Here are a small network's activations along a few directions, averaged over the inputs that share one value of a field.
Related values have similar rows: they may be neighbours, one step apart, or belong to one group.
Strong random noise was added to every row along 3 fixed directions; ignore it. To show where, here is one row again and again, with new noise each time:
[-118  182 -482  416 -210 -178   41 -185    3  138  262 -191 -235 -205]
[ -30  263 -404  208  267 -368   92 -269 -168   47  523  -91 -210 -248]
[   1 -173   54  -68 -198  368  387  166  280  258 -139  238   17  399]
[  21   73 -166    9  168  -66  261  -83    5  129  282  106  -90   51]
[   0  -27 -256  158 -340  126  289    7  195  252   51   69  -94   97]


Field H:
h17: [ -19 -210  143 -165  -47  380 -239   57  111   94 -287 -156  201   59]
h13: [  91  135 -401 -217  -88 -619   78 -224 -164  116  340  151   18 -372]
h7: [ 368  150  227 -305  285 -280  171   81 -136  -68  213  289  -15 -283]
h1: [-165 -261  448 -309  188  394  -65  138    8 -401 -284   11   32  265]
h14: [-266  236 -140  726  -73 -411 -716   57 -102 -141  -34 -619 -111 -657]
h2: [-167  -18  314 -127 -253  -40  -86  139   42   24 -293  164  -21  149]
h15: [-179  -74 -149   20  -92  -37 -215  108  -95  -12 -380 -193  -72  -25]
h10: [ 208  -19   81   77   30    7  -27  -57 -417   45  228    6   41   28]
h12: [-233  -38 -191  332 -263  192  -30  -19  172  132 -163 -188 -152  127]
h5: [  -6  -53  138  275  268 -192 -182   93   19 -214 -112   90  291 -148]
h8: [   9  -98  229    0  -20  312  108  181  127   33 -338  -34  127  515]
h3: [ 279   43  243 -526 -339   27  483  187  154   94   14  519  146  -47]
h11: [ -34 -142   79  -31  -27  103  -64 -148  142 -191   41   51 -140   52]
h9: [  10  116   44 -236  655 -215 -336 -180 -191 -161  -53 -180  130    8]
h4: [-167   -3   75   47  149  143 -118   28  196 -146    1   36 -115  241]
h16: [  98 -129  197 -171  101   59  -51 -137 -120 -211  103 -231   89 -159]
h6: [  97  238   90 -114  616   44  -85  -68 -378  -89  218  -12   99   91]
H is arranged as a line.
Going along H from h5 by way of its neighbour h14, in what order are h1, h10, h3, h11, h6 met? -> h3, h1, h11, h6, h10
Name the neighbours of h12, in listed order. -> h8, h4
Name the neighbours of h15, in listed order. -> h13, h9

Field P:
p16: [ 163  -29   76 -205  -84   23  161  130   54  115 -121  265  169  122]
p14: [ 139  -64 -175  -62 -178  268  308  134  206  219   19   30   71   66]
p6: [-151  -12  -13 -135  -36   46   43   17    1  -64  -90   38 -105   88]
p1: [ 197 -164   10  -14 -543  212  -23   85  121   70 -154  -22   93 -177]
p7: [-187  -86 -199  205 -162   59 -108 -141  103   61 -105  -75  -46   79]
p13: [  61  -99  -36 -297  132 -162  240 -140  -51   -6  213  240   66  152]
p15: [ -60   78  -14   31  250 -117 -115   49   27  -64 -115    8   35  -70]
p9: [-113   59  -65  321  158   35 -257  -92 -277  -70   49 -265  -22  101]
p17: [  95  174  155 -156  766    8    7  -84 -238 -117  212  -26  -24  121]
p12: [ -88  -13  170 -136  -62  153   92   24   30  -19  -14   57  -45  182]
p4: [-144   33  133  240   -8   47  -55  102   49  -10  -90  -31  -65  -26]
p11: [  48 -132  188   45  -16  195 -177   75   90 -251 -158 -136  118  -74]
p10: [ -14    0  -56   92 -102  -94   56  121   96   79  -32  141  -49  -79]
p8: [ 185  -86 -145 -197    0  -21  246  -25  201  215  155  145  -37   62]
p3: [  37   41  -41  174 -471   37   65   22   62  -18   84   17  -80  -50]
p5: [ 107  -75  263 -406  176  -58   50  -28  -68   44   17  172  150   33]
p2: [  91  108  214 -241  522 -351   17  -26 -274  -79  125   62   57  -71]
P is arranged as a line.
Going along P from p11 by way of its neighbour p1, in what order are p16, p13, p15, p4, p2 met? -> p2, p16, p15, p4, p13
Name the neighbours of p17, in listed order. -> p14, p9
Name the neighbours of p12, in listed order. -> p6, p3
